These are the activations of a small neural network, seen along a few directions. Each row is one input.
Each table varies a few parts of the input and shows all the possible inputs, shuffled.
Descriptions start from the smaller parts, as in this example, which fits no table here: ring(5) and (point or ring(11) or (values(3) and line(6))).
Shared parts are said once, and a part with two or three values counts as separate values.

Other details of the inputs vary at random and push rows far along three fixed directions, the same in every table; ignore that.

Rows:
x1: [ 29  13 -23 -22  15  -4 -13  13 -22 -13  22  22]
x2: [-44 -29  21 -15   6  14 -24  17 -27 -17   9  23]
x3: [-37 -15   0  -8  28  18  -3  13 -19 -29  14  20]
x4: [ 42  25  -1  -7 -34  -8  -9 -10  16  36 -15 -16]
x5: [ -5  -6  16 -12 -40   0 -22  -9  20  46 -21  -8]
x6: [-41 -20  24  -7 -17  12 -18   1  -1  10  -7   3]
x7: [ 10 -10   5   9  -2 -13  -2   0   7  -1  -3   2]
x8: [ -9  -5  11 -13 -18   3 -17  -2   4  15  -5   4]
x9: [ 29  30 -12   5  17   8  22  -6   5 -18   0 -11]
x10: [ 38  21  -8 -15  -7  -4  -9   0  -2   6   3   2]
x11: [-31 -10  15   6   6  19   2   4  -7 -10  -7  -6]
x12: [ 31  -8   1 -12 -25 -30 -28  -1   8  22   5  17]
x13: [ 36   0 -21 -11  19 -25 -12   9 -10 -19  25  30]
x14: [-38  -9  10  38  11   5  43 -20  27   1 -18 -34]
x15: [ 37  22 -13 -12  -9  -4  -6  -1   0  10   3  -1]
x16: [-39 -17  12   0 -18  11 -13   5  -6  12  -6   1]
x17: [ -5   5   5  29  -2  -7  37 -23  31  10 -16 -34]
x18: [ 26  28 -27   1  43  11  23   5 -14 -41  18   3]
x19: [-44 -27   2 -13   4  11 -21  18 -25  -5  10  25]
x20: [-34   5   3  33  -4  22  31 -14  21   7 -26 -36]
x21: [ 33  21  -6  19  -4 -17  33 -22  27  10  -9 -28]
x22: [-45 -24   8  -8   6  13 -19  20 -32 -15  13  22]
x23: [ 26 -13  -5 -19  -1 -28 -31  14 -15  -6  22  35]
x24: [-38 -18  28  -3 -39   9 -20  -8  17  39 -24 -13]
x25: [ 24 -11  -1 -23   3 -27 -18  12 -24  -6  23  28]
x26: [ -9  11 -12  16  44  22  29   9 -19 -44   8  -6]
x27: [-39   3  -6  28  31  28  36  -2   5 -23  -9 -21]
x28: [ 29  15 -11  12  17 -16  28  -8   5 -14   7 -10]
x29: [ 36  16 -24  18  23 -13  25  -9  19 -13   2  -5]
x30: [ 31   7   8 -14 -51 -10 -24  -6  10  49 -19  -8]
Description of these inputs: line(5) and (values(2) or line(4)).
The inputs of x15 and x26 match in every part but the line(5) part. If x18 is changed in the same way as x15 into x26, which row does it become? -> x11
Change only the values(2) part in x7. List by row number the other rows that result. -> x25
Which other rows agree with x27 in the line(5) part? List them by row number. -> x3, x5, x14, x19, x29

Rows:
x31: [-11   9 -10   4  21  12  15   5 -16 -27  10  -1]
x32: [ 29  20 -23   1  20   6  19   1  -5 -16   4   1]
x33: [-11 -14  11  17  12  -9  18  -5   3 -16   1  -6]
x34: [ 40  20 -12  -8 -19  -6  -1  -3   8  25 -10  -4]
x35: [-21  -1   5  13   7  18   7   3  -4 -16  -4  -5]
x36: [ -7  18   1  27  -5  16  38 -22  27  17 -27 -46]
x37: [-25   2  -2  12  21  19  25  -5   0 -14   0 -16]
x38: [-18 -22  10 -16 -12   3 -35  13 -14   9   0  19]
x39: [15  9 -3 -6  0  6 -7  2 -4 -7  5  5]
x40: [ 49  23  -9 -10 -22  -8 -14   0   1  17  -1   3]
x41: [-13   3   3   2  18  14   4   7  -7 -26   6   3]
x42: [ 28  -4  19  -4 -27 -29  -9 -12  18  29  -8  -3]
x43: [  5 -17   1  -5  17 -20  -6  12 -23 -23  22  20]
x44: [ 10  -3   2  16   7 -15  16  -1   1  -8   1  -8]
x45: [-37 -12  15  20 -10  17   0   1   8  11 -20 -16]
x46: [ -1  -2   5 -28  -3  -3 -23  10 -17  -2  15  21]
x47: [ 27  16 -20  18  12 -12  25 -16  25  -2  -2 -10]
x48: [-26 -18  16  -6 -23   8 -10  -3   7  21 -17  -2]
x49: [-33 -27   9  11 -19 -11 -11   1  12  20  -6   2]
x50: [-35 -23   9  -5   8  14 -19  12 -15 -13   3  14]
x51: [ 12   9   9 -10 -25  -2  -2 -13  19  34 -13 -16]
x52: [19 15 -5  1  7  5  4 -4 12 -3 -8 -9]
x53: [-40  -6  15  14 -16  14   4  -3   2  13 -14 -16]
x54: [ 21   9 -22   4  33 -12  15  -3   5 -26  19  14]
x55: [ -5   8 -15   1  24   9  13   8 -19 -18  13   3]
x56: [ -7  -7   2 -26  -5  -2 -24  10 -22  -3  15  22]
x57: [ 10  -4   6 -25 -16  -5 -23   4  -1  18   0  14]
x58: [ 26  -4 -17 -12  -5 -26 -17   3   0   6  15  20]
The inputs of x58 and x54 match in every part but one. If x38 is changed in the same way as x58 into x54, which row does it become? -> x52
What is each input in this table made of? -> line(4) and (values(2) or ring(5))
Which other rows agree with x56 in the line(4) part? List them by row number. -> x33, x37, x39, x47, x48, x50

Rows:
x59: [ -9  10   1  27   1   5  35 -14  19   6 -19 -31]
x60: [ 38  25 -13   1   6 -15  15  -8   4   0   6  -9]
x61: [ 33  -1  14 -20 -31 -23 -22  -8   6  29  -1   2]
x62: [ 29  28 -29  -5  44  14  22   8 -17 -36  15   8]
x63: [ -3 -13  13  -4 -17  -9 -15  -5  16  19 -10  -1]
x64: [-21  -7  -2 -13  13  17 -16  14 -27 -20  11  16]
x65: [ 18  -7   3 -16 -16 -18 -24   0   6  11   2  16]
x66: [-32 -20  16  14 -12   4  -6   3   1   3 -10  -4]
x67: [-28 -20  21  10  -6   4   4   0   0   3 -10  -7]
x68: [ 47  40 -17  -3  12   7  18  -2   3  -6   1 -15]
x69: [-29  -2  12  10  -7  21   8  -6   8   4 -17 -11]
x70: [ -7   1   6  -9 -10  11  -9   1  -3   9  -7   4]
x71: [-23  -9  -3   4  16   2   9   8 -15 -19   9   9]
x72: [-11   5 -20  15  39   9  29  -1   1 -35  11   1]
x73: [ 20  -3   1  -7 -17 -13 -20   5  -3  13   0   7]
x74: [ 27   9  -9  -8 -20 -11 -12  -6  13  27  -2   2]
x75: [-13   5 -20  16  44  11  31   0  -1 -38  12   1]
x76: [  5  -9  -5  -9  10  -6 -15  16 -21 -12  15  19]
x77: [ 35  20 -14  10   9  -7  10  -5  14  -4  -2  -6]
x78: [-46 -21  11   5  20   4   5   8 -16 -17  11   4]
x79: [  6 -11  -4 -16  14 -11 -18  11 -11 -15  17  26]
x80: [ 39  35 -24  -1  16  11  17  -5   1  -9  -1 -15]
x81: [-7 -3 -3  4 -6  1  3 -2  3 11 -4 -9]
x82: [ 20   0  -2 -15 -31 -14 -21  -2   4  34  -3   2]
x83: [ -8   9   3  34   5  10  28 -14  29   2 -22 -31]
x84: [ 12 -10  -1 -16   8 -10 -14  14 -25 -16  18  26]
x85: [-30 -23  23   8  -9   3   0   0  -1   4 -10  -4]
x86: [-20  -8  -9   4  20   8   3   6  -8 -14  11  10]
x87: [ -6 -12  19  -3 -14  -9  -8  -5   1   4   0   1]
x88: [ -6   9   2  36   7  10  32 -11  20  -5 -20 -34]
x89: [ 29  -2   6 -13 -25 -18 -16  -1  -1  17  -1   9]
x90: [-7 -1 -4  7 -8  1  1 -5 10  9 -3 -1]
x91: [ 24  15 -21   9  31  -2  12   5  -5 -33  14  11]
x92: [ 25   3  -1 -16 -27 -19 -14  -2   2  29  -2   5]
x93: [ -3  11   8  -2  -9  13  -1   0   3   7  -8 -12]
x94: [-29   3  16  10  -8  22   7  -2   6   2 -14 -19]
x95: [-15 -10   1   0 -14  -1  -7   1  -1  10  -2   0]
x96: [ 38  22 -19   2   0  -9  16 -14  23  11  -5 -11]
x97: [-11   1  13  -8 -18  11 -12   4  -2   7  -4   0]
x98: [ 26  -3  10 -18 -15 -19 -17  -2  -3  14   6   7]
x99: [  9 -12  -4 -20  10 -13 -24  12 -13 -14  18  30]
x100: [-24  -5  18   0 -23  16  -6  -6  11  25 -22 -11]
x101: [ 32  22 -24   5   8  -4  18  -5   3  -4   3  -9]
x102: [-15 -11   8  -3 -11  -5  -4   2  -2  15  -4   0]
x103: [-30  -8   4  17  -3  10   7  -6  13   7  -9  -9]
x104: [-50 -27   3   1  21  10   0   8  -9 -16   9  13]
x105: [-34  -7  11   4 -10  21  -5  -1  -1   1 -12  -9]
x106: [  4  -1  -9 -29   9   6 -28  17 -31 -13  19  26]
x107: [-23 -13   5  -4  17  -3  -1   8 -18 -15  17  11]
x108: [ 10 -12   6 -21   5 -14 -19   9 -23 -15  23  25]
x109: [ -2   2   9   4 -15 -10   3 -10  10  16  -5 -11]
x110: [ 19  18  -5  25  -1   0  20 -14  28   5 -17 -23]
The inputs of x66 and x76 match in every part but one. If x65 is changed in the same way as x66 into x76, which row does it become? -> x63
The inputs of x87 and x98 match in every part but one. If x105 is changed in the same way as x87 into x98, which row does it become? -> x80
What is each input in this table made of? -> line(4) and (values(3) or (values(2) and line(5)))
Change only the values(2) part in x76. List by row number the other rows that result. -> x81
Which other rows agree with x77 in the line(4) part? List them by row number. -> x59, x61, x74, x79, x82, x85, x88, x93, x96, x100, x106, x107
